Each row below holds a small network's activations on one input, seen along a few directions.
In each table, some parts of the input vary, and every possible input appears once, in random order.
A made-up example of a description, with smaller parts first: one of 4 places along a line, together with either a single point or one of 11 places around a ring or (one of 3 separate values, together with one of 8 places around a ring).
Shared parts are said once, and a part with two or three values counts as separate values.

Other details of the inputs shift rows strongly along two fixed directions, in all tables alike. That doesn't count.

Table:
R1: [  3  34   6  49  23 -47  10  13  33  19  -6]
R2: [-29   2  10   2 -21 -18 -31 -18   8  -9 -28]
R3: [ -5 -33 -15 -47  -5  32  -1 -27 -34 -20  33]
R4: [-19 -36 -10 -49 -20  36  12 -17 -26 -27  28]
R5: [-15   8  17   4 -32  -8 -30  -4   1  -1 -37]
R6: [ 36   0 -17   0  43   4  27   3   3  -7  38]
R7: [ -5  -3  10  26 -28  -5 -45 -17  -9   3  -9]
R8: [ 19  40   7  37  36 -26   4  31  42  41 -38]
R9: [ -1 -25  -9 -49 -16  20   6 -15 -32 -50  21]
R10: [-15   4  17  18 -39 -17 -30  -5 -11  -3 -15]
R11: [  2 -36 -13 -35 -15  22  -6 -20 -33 -40  38]
R12: [-30   7  11   8 -35  -5 -25 -12  -8  20 -19]
R13: [ 34  -7  -8 -10  34  30  48  31  13   7   9]
R14: [  0  39  14  51  25 -24  24  33  38  51 -19]
R15: [-31 -22   7  15 -22  -2 -27 -21  18   2 -26]
R16: [ 36   7 -13 -14  42  20  41  19  -8  17  28]
R17: [ 14  12 -20 -18  43   6  53  14   4   9  31]
R18: [-26  -6   3   0 -15 -14 -40 -21  13  -1 -32]
R19: [ 42  18  -7 -13  34   7  51  37  -5 -11  15]
R20: [-11  -2  11  26 -33 -11 -40  -6  -9   0  -9]
Each input here is: one of 2 separate values, together with either one of 4 places along a line or one of 6 places along a line.
Changing only the choice among 2 separate values turns R6 into R7. The same change can be made to R15. Which row results?
> R13
Change only the choice among 2 separate values in R20. List by row number the other rows that result.
> R11
Change only the choice among 2 separate values in R1. List by row number the other rows that result.
> R10

Table:
R21: [-11  -6  -8 -16   3   4  10 -15  -4 -10  14]
R22: [-40  12  20  20 -26 -22 -28 -14  18  18 -35]
R23: [  6  -4   3 -11  -7  16   3   2 -11  -4   6]
R24: [-22   5  16  26 -19 -22 -37  -9  19   9 -40]
R25: [ 12  36  -5  24  54 -22  46  24  34  31   0]
R26: [  2  -3   3 -12 -11  12   6   7 -14  -4  10]
R27: [  5  -6  -4 -17   2   9   0  -3 -12  -6   3]
R28: [ 25  38  -2  30  43 -23  33  33  19  25   2]
R29: [  9   0   2 -16  -6  11   1   4 -12  -9   2]
R30: [-28  -1  10  28 -21 -11 -33  -9  17  15 -29]
R31: [  4   0  -4  -8  -3   1   0  -2 -16 -14  16]
R32: [  1  -5  -2  -8  -7   9   6   1 -17  -4  12]
R33: [ -3 -11  -7 -12   0  15   2  -4  -9   2  10]
R34: [ 26  31  -5  28  52 -22  27  21  28  23   2]
R35: [  9  -1  -5  -9   0   5  -2  -7 -13 -15  12]
R36: [  6 -10   0  -8  -4  16   4   3  -5 -13   2]
R37: [ -3 -12  -9  -8   3  12   1 -10  -7  -2  17]
R38: [  5  -5  -5  -7  -3  -5   0  -2 -12 -20  19]
R39: [  3 -12  -5  -8   4  10   1 -11  -8  -6  13]
R40: [  2  -6  -3  -4  -5   5   4  -4 -15  -9  19]
R41: [-27   4  10  23 -21 -18 -37  -7  19  11 -36]
R42: [-10 -12  -9 -13   3  -2   8 -15  -1 -15  17]
R43: [  8  -8  -1 -21  -3  11   4   2  -6  -7  -6]
R44: [  2 -10   0  -8  -8  12   7   7  -9 -12   6]
R45: [  5   1   3 -16  -9   8   4   9 -14  -9   7]
R46: [-22  -2  12  34 -17 -25 -38 -22  13   9 -16]
R47: [  5  -7   1 -11 -13  12  10   6 -13  -4   4]
R48: [  2  -9  -6 -21  -4  12   4   4  -4  -2  -3]
R49: [-22  10  19  22 -23 -20 -38  -9  11  16 -34]
R50: [-19   3  14  40 -22 -28 -39 -20  10   6 -16]
R51: [ -1 -16 -10  -7   3   6  -1 -10  -4  -7  21]
R52: [ 18  29  -8  21  46 -15  28  26  25  29   0]
R53: [ -1 -12  -5 -15  -6  18   6   1  -4   2   1]
R54: [  9  -6  -1 -14  -3  11   1   4  -6 -18  -3]
R55: [  7  -7  -4  -4  -1   9   1  -9 -12  -9  16]
R56: [  2  -9   2 -15  -2  16   3   0  -7  -1   4]
R57: [  0  -7 -10 -14   4   7  -3  -8  -7  -7  13]
R58: [-21   1  16  24 -25 -13 -31 -11  12  18 -34]
R59: [-19  13  14  29 -24 -22 -39 -13   4  12 -30]
R60: [  3 -15  -1 -12   1  17   4   0  -1  -9   0]
R61: [ -1  -5  -3 -21  -2  13   1   4  -6  -2   4]
R62: [ -9  -6  -2 -24  -5  11  16  -2  -2  -5  -5]
R63: [  3 -11  -4  -1  -4  -1   2  -4 -12 -14  23]
R64: [-11 -10  -3 -21   0  11  14  -2   3 -13  -4]
R65: [ 11  -4  -1 -17  -8  11   4   4 -10 -10  -4]
R66: [ 10  -6  -6  -7   0   0  -3  -7 -10 -20  15]
R67: [16 25 -2 22 40 -7 30 28 28 33  2]
R68: [ 28  28  -6  29  52 -28  27  20  31  17   6]
R69: [  9  -8   0 -12  -9  16   7   2 -10  -5   0]
R70: [  3 -11  -3 -12   2  13   3  -5 -10  -1   7]
R71: [-25   4   7  30 -16 -30 -40 -18  16   9 -18]
R72: [  7  -3   0 -17 -11   7   7   9 -13 -10   0]
R73: [ 27  31  -3  31  43 -15  32  26  21  28   3]
R74: [  4  -5   0 -14  -7   7   4  10  -9 -18   2]
What is each input in this table made of?
> one of 6 places along a line, together with either a single point or (one of 2 separate values, together with one of 4 places along a line)
Changing only the place on the line of 6 turns R70 into R60. The same change can be made to R25. Which row results?
> R64
Changing only the place on the line of 6 turns R48 into R71. The same change can be made to R47. Which row results?
> R63
Change only the place on the line of 4 in R34. List by row number the other rows that result.
> R31, R35, R57
Start at R66 and move only the place on the line of 6, one step at a time. The first step leads to R35. Which rows follow, in order?
> R59, R29, R65, R54

Table:
R75: [  5   8   4  22  -1 -14 -11  -3   2   4   0]
R76: [ 30   4  -6 -16  13  20  31  22 -16   0  16]
R77: [ -8   8   9   8  -8  -6  -2   7  10  11 -20]
R78: [-13   2   2   0  -2  -5  -7  -5  11   3 -17]
R79: [-6  2 -2 18 10 -5  1 -2 10 17  7]
R80: [ 3 -4  0 -6  2 17 13  9  1 13 -1]
R81: [  8  13   9  11  -5  -2   1  14  -1  10 -10]
R82: [  5   9   0  19   7 -14   0   3   5   3   5]
R83: [ -5  11   5  10   0 -14  -8   4  14   5 -19]
R84: [-41 -26  14 -18 -59  15 -46 -32 -21  -7 -23]
R85: [-12   0   0   7   2  -9  -6 -10  10   1  -7]
R86: [  5   7   5  19   1 -14  -9  -1   4  -1  -1]
R87: [ 7 12  5 14 -1 -9 -9  6  2  7 -9]
R88: [ -4 -26  -3 -27 -29  18 -20 -21 -37 -30  25]
R89: [ 26   1  -5 -19  13  19  33  26  -9  -6  11]
R90: [  3   3   3  16  -1 -12  -8   0   5  -4  -5]
R91: [-12 -34  -6 -33 -22  28 -12 -22 -22 -23  14]
R92: [  0  14   8  21  -1 -18 -11   9  13   8 -22]
R93: [ 19  -4 -13 -20  26   8  31   7   1 -13  20]
R94: [ 18  -6 -12 -22  25  22  30  13   1   1  15]
R95: [ -2   9  -2  15   8 -15   1  -1   7   4   5]
R96: [-10   2  -4   7   7  -7   1  -7   6   5   6]
R97: [ -5   7  -1  14   7 -15   0  -3  10   6   3]
R98: [-10   1   4  -1  -7  -8 -10  -3   9   0 -18]
R99: [-17 -28   0 -41 -34  32  -9 -15 -25 -21   0]
R100: [ 16  -6 -14 -20  30  12  31   4   0  -5  22]
R101: [-10   9   6  24  -3 -22 -16  -7  15   3 -14]
R102: [-11   1   1  -1   0  -3  -7  -5   8   8 -14]
R103: [  3  -6 -11 -11  18   7  17  -3  -4   1  22]
R104: [ 18   0  -9  -2  10   4  10   1 -15  -5  29]
R105: [  6  12   6  12   1 -11  -7   7   5   3 -10]
R106: [ -4   5   6   0  -9   1   0   8   2   4 -13]
What is each input in this table made of?
> one of 4 places along a line, together with one of 8 places along a line
Start at R91 and move only the place on the line of 8, one step at a time. The first step leads to R100. Which rows follow, in order?
> R85, R93, R101, R90, R86, R75
Change only the place on the line of 4 in R104. List by row number the other rows that result.
> R75, R76, R87
Change only the place on the line of 8 in R81. List by row number the other rows that result.
> R76, R77, R80, R84, R89, R99, R106
